These are the activations of a small neural network, seen along a few directions. Each row is one input.
In each table, some parts of the input vary, and every possible input appears once, in random order.
Descriptions start from the smaller parts, as in this example, which fits no table here: ring(8) and (point or (values(2) and line(4)) or ring(9)).
Shared parts are said once, and a part with two or three values counts as separate values.
(in the rows, 128 means zero)

Other details of the inputs shift rows strongly along two fixed directions, in all tables alike. That doesn't count.

Table:
r1: [162 154  96 133 161  90 155 138 143 122  77 148 143]
r2: [122 105 149 138 133 121 109 142 156  87 108 216  86]
r3: [171  99 105 118 131  91 144 176 167 121 120 163 144]
r4: [114 140  73 110 152 113 136 147 170 114  99 142 117]
r5: [184 107 102 116 114 109 210 133 124 165 126  67 210]
r6: [170 120 130 108 129 107 175 143 128 151 122  91 160]
r7: [139 107  99 129 149 111  99 155 159 103 119 174 106]
r8: [107 141 157 134 130 147  85 127 113 112 146 126  92]
r9: [164 117  65 133 153  80 133 155 164 115 105 179 145]
r10: [ 39 147 124 139 112 167  49 101 123  98 161 156  50]
r11: [149 128  74  98 144  98 186 163 180 128  77 143 142]
r12: [ 96 133 141 124 121 154  93 115 104 131 155  91 117]
r13: [191 118  94 125 136  87 204 126 129 167 112  90 193]
r14: [ 96 130 171 116 114 148 112 126 112 125 135 114 110]
r15: [146 132  87 116 147 123 158 144 126 143 114  85 172]
r16: [ 77 121 115 136  98 155 111 104 131 140 176 120 111]
r17: [106 146 188 138 145 134 120 124 132  88  80 194  73]
r18: [ 53 158 159 136 138 148  64 101 109  98 108 169  63]
r19: [103 117 206 146  83 185  68  91  87 127 200 108 104]
r20: [ 67 137 137 145 102 179  66  97  77 136 191  85 114]
r21: [138 155 139 120 171 116 104 139 150  95  67 180  97]
r22: [191 136  83 133 133 103 150 129 130 159 125  96 187]
r23: [114 116 129 142  97 161 129 100  86 163 189  61 165]
r24: [101 148 138 133 140 127  95 108 113 118 126 142  95]
r25: [ 93 107 167 130  65 193  94 115  67 166 238  29 141]
r26: [ 68 117 186 139  90 194  89  96  79 130 192  96 106]
r27: [192  70  75 142  81 114 156 129 128 187 223  64 223]
r28: [111 126 148 125 112 150  94 110 102 147 195  68 130]
r29: [136 150 163 118 159 109 143 155 150  96  60 183  93]
r30: [197 113  95 139 113 103 194 128 119 178 153  65 209]
r31: [153 108  78 119 109 122 190 136 155 149 141  95 173]
r32: [ 97 145 190 123 157 128 124 116 136  90  64 202  63]
r33: [160 139 155 114 138 115 135 148 142 120  95 151 129]
r34: [140 145 109 123 171  86 183 140 151 112  17 185 121]
r35: [133 149 153 140 155 113 121 122 140 101  62 200  96]
Each input here is: ring(5) and (values(2) or line(5)).
The inputs of r6 and r24 match in every part but the ring(5) part. If r29 is changed in the same way as r6 into r24, which row does it become?
Answer: r1
Start at r14 and move only the ring(5) part, one step at a time. The first step leads to r12. Which rows follow, in order?
Answer: r18, r34, r5
Start at r23 and move only the line(5) part, one step at a time. The first step leads to r34. Which rows follow, in order?
Answer: r13, r30, r35
Which other rows does r27 become when the values(2) part takes its other values? List them by row number.
Answer: r16

Table:
r36: [ 83 113 165 141 104 160  75 115 114 116 177 141  86]
r37: [131 123 190 144 124 137  87 122 115 108 138 165  95]
r38: [157 126  85 121 138 107 153 142 136 146 125  99 166]
r39: [150 128 113 118 120 130 156 129 115 156 144  66 173]
r40: [136 114 109 128 106 136 117 135 129 141 171 101 145]
r41: [144 116 127 120 121 134 148 139 117 142 134  96 160]
r42: [114 132 148 128 101 150 125 104  99 150 172  71 133]
r43: [167 134  70 116 156  94 164 150 159 133  91 126 161]
r44: [117 117 124 139 109 140 112 111 117 136 164 116 129]
r45: [111 148 160 110 159 114 136 143 156  89  52 195  71]
r46: [132 124 111 133 131 117 139 124 133 129 122 140 135]
r47: [111 120 133 126 127 133 106 138 132 118 135 143 107]
r48: [151 108  97 135 108 124 148 120 118 162 169  82 175]
r49: [196 128 132 124 155  87 154 155 147 122  79 157 150]
r50: [151 136 119 113 130 118 161 131 129 146 123  89 151]
r51: [121 118 125 131 127 130 115 134 147 113 130 158 109]
r52: [196 131 119 128 140 100 149 138 124 149 124  98 177]
r53: [141 125  95 123 125 122 132 133 132 144 149  98 154]
r54: [ 90 132 157 138 105 170  97 101  79 142 174  79 128]
r55: [ 55 134 170 145 117 163  55  99 115  98 151 176  55]
r56: [153 137  83 121 144 106 145 143 146 133 112 122 151]
r57: [133 129 118 123 160  98 145 150 168  94  61 205 101]
r58: [206 139 107 129 156  81 176 142 134 145  83 122 182]
r59: [ 97 122 145 128 120 143  86 130 130 108 144 152  89]
r60: [ 81 123 187 134 109 165  94 113 112 109 147 143  84]
r61: [117 124 143 136 116 149 130 111 101 139 143 105 141]
r62: [126 135 144 126 126 128 147 115 127 129 115 129 120]
r63: [124 137 139 128 134 127 150 121 130 126  98 145 121]
r64: [170 124 108 109 135 105 189 153 147 144  96 114 167]
r65: [100 106 151 139  96 156  90 116 112 128 192 119 110]
r66: [108 140 116 132 138 130 109 122 134 117 117 143 109]
r67: [107 153 121 121 170 110 112 140 155  89  61 195  80]
r68: [ 73 154 149 134 157 132  87 121 131  88  82 194  60]
r69: [181 146 133 133 176  80 161 140 152 108  36 200 130]
r70: [109 131 168 123 128 133 129 126 136 108 109 161  88]
r71: [153 109 123 117 104 135 157 136 116 157 160  67 176]
r72: [156 107  99 132 107 124 143 135 135 147 165 103 163]
r73: [114 122 122 138 116 141 107 113 127 128 153 129 121]
r74: [148 133 116 117 125 127 158 131 121 153 135  80 162]
r75: [112 135 140 125 127 148 116 122 103 134 139  97 133]
r76: [101 115 145 135 114 143  97 124 133 114 153 154  98]
r77: [136 156 121 118 165 103 171 137 146 116  46 160 122]
r78: [132 126 100 137 107 137 120 116 112 154 176  78 157]
r79: [153 102 103 124 102 127 139 139 124 156 182  78 171]
r80: [ 86 146 138 134 140 135  91 116 127 103 112 164  81]
r81: [114 126 160 126 122 139 133 128 130 119 120 148 106]
r82: [ 56 132 195 143 102 182  69  90  92 113 164 134  74]
r83: [143 103 105 126  98 139 121 134 126 152 191  79 160]
r84: [126 132 115 117 155 106 130 152 164 100  76 189 102]
r85: [ 93 130 158 135  97 168 102  99  85 145 181  71 129]
r86: [176 134  69 114 160  83 182 155 156 136  82 126 170]
r87: [110 129 159 129 139 137 128 132 127 105  94 165 104]
r88: [118 120 112 136  99 145 109 109 105 157 194  72 152]
r89: [127 143 107 132 154 108 135 132 154 105  73 189 108]
r90: [146 130  92 127 135 109 152 131 131 142 123 110 158]
What is each input in this table made of?
Answer: ring(5) and (point or line(4) or line(6))
The inputs of r37 and r49 match in every part but the ring(5) part. If r76 is changed in the same way as r37 into r49, which row does it become?
Answer: r84
The inputs of r75 and r41 match in every part but the ring(5) part. If r67 is changed in the same way as r75 into r41, which row does it become?
Answer: r59
Start at r60 and move only the ring(5) part, one step at a time. The first step leads to r82. Which rows follow, in order?
Answer: r85, r39, r71
Which other rows agree with r68 in the ring(5) part? List them by row number.
Answer: r42, r54, r58, r66, r77, r78, r80, r85, r88, r90
Start at r72 and move only the line(6) part, one step at a time. The first step leads to r51. Which rows follow, in order?
Answer: r76, r57, r65, r36

Table:
r91: [151 106 155 141 100 137 124 127 104 142 163 129 145]
r92: [143 125  90 119 142 103 156 148 145 133 109 127 143]
r93: [174 118  85 115 118 110 152 136 151 152 142 101 162]
r94: [135 124 100 118 150 127 133 153 143 123 114 135 134]
r95: [111 154 142 129 146 127 154 118 135 106  73 168 102]
r96: [124 130 132 134 107 143 145 110 113 146 137  97 141]
r97: [141 130  86 115 154  99 155 155 153 114  79 151 135]
r98: [162 146 109 111 176  88 190 168 161 109  24 172 143]
r99: [165 106 140 129 106 128 147 117 118 154 179  77 173]
r100: [ 73 139 134 138 112 158 100 103 122 112 158 142  87]
r101: [ 77 112 147 135  79 185  59 116  95 139 220  82 123]
r102: [ 92 118 172 131  97 166  89 108  88 132 180  86 117]
r103: [ 76 137 131 137 121 149  97 109 134 110 125 157  81]
r104: [118 124 178 144 133 132 106 122 135  99 106 179  89]
r105: [ 86 147 173 123 149 144  93 133 127  88  77 182  82]
r106: [ 85 143 178 123 153 158  89 131 119  93  98 172  66]
r107: [112 115 142 135 117 137  94 115 136 117 168 139 109]
r108: [165 142 132 110 152 102 163 140 157 124  66 156 126]
r109: [182 141 100 140 140 107 148 113 101 163 132  74 195]
r110: [180 145  63 139 158  88 144 127 128 148 107 109 183]
r111: [140 105 125 141 111 127 110 136 127 128 158 161 129]
r112: [127 137  91 122 158  92 167 137 161 125  73 168 128]
r113: [155 106  83 124 109 126 152 145 126 160 171  68 189]
r114: [ 95 160 188 121 134 141  81 127 121 100 122 151  54]
r115: [106 114 149 149 122 137  85 125 138 103 142 172  86]
r116: [114 102 111 127  91 150 113 104 103 153 202  68 147]
r117: [167 125  95 116 106 111 138 141 133 164 186  56 164]
r118: [109 134 147 130 124 134 141 113 115 139 126 120 125]
r119: [131 126 139 125 125 128 144 132 115 140 131 103 138]
r120: [146 131 123 116 148 105 171 130 134 124  74 138 139]
What is each input in this table made of?
Answer: values(2) and (point or line(5) or line(9))
The inputs of r105 and r101 match in every part but the values(2) part. If r99 is changed in the same way as r105 into r101, which row does it become?
Answer: r107
Which other rows does r94 become when the line(9) part takes its other values? List them by row number.
Answer: r92, r97, r100, r101, r103, r112, r113, r116
Which other rows does r114 become when the values(2) part takes its other values? List them by row number.
Answer: r117
Which other rows does r103 become when the values(2) part takes its other values? List them by row number.
Answer: r96
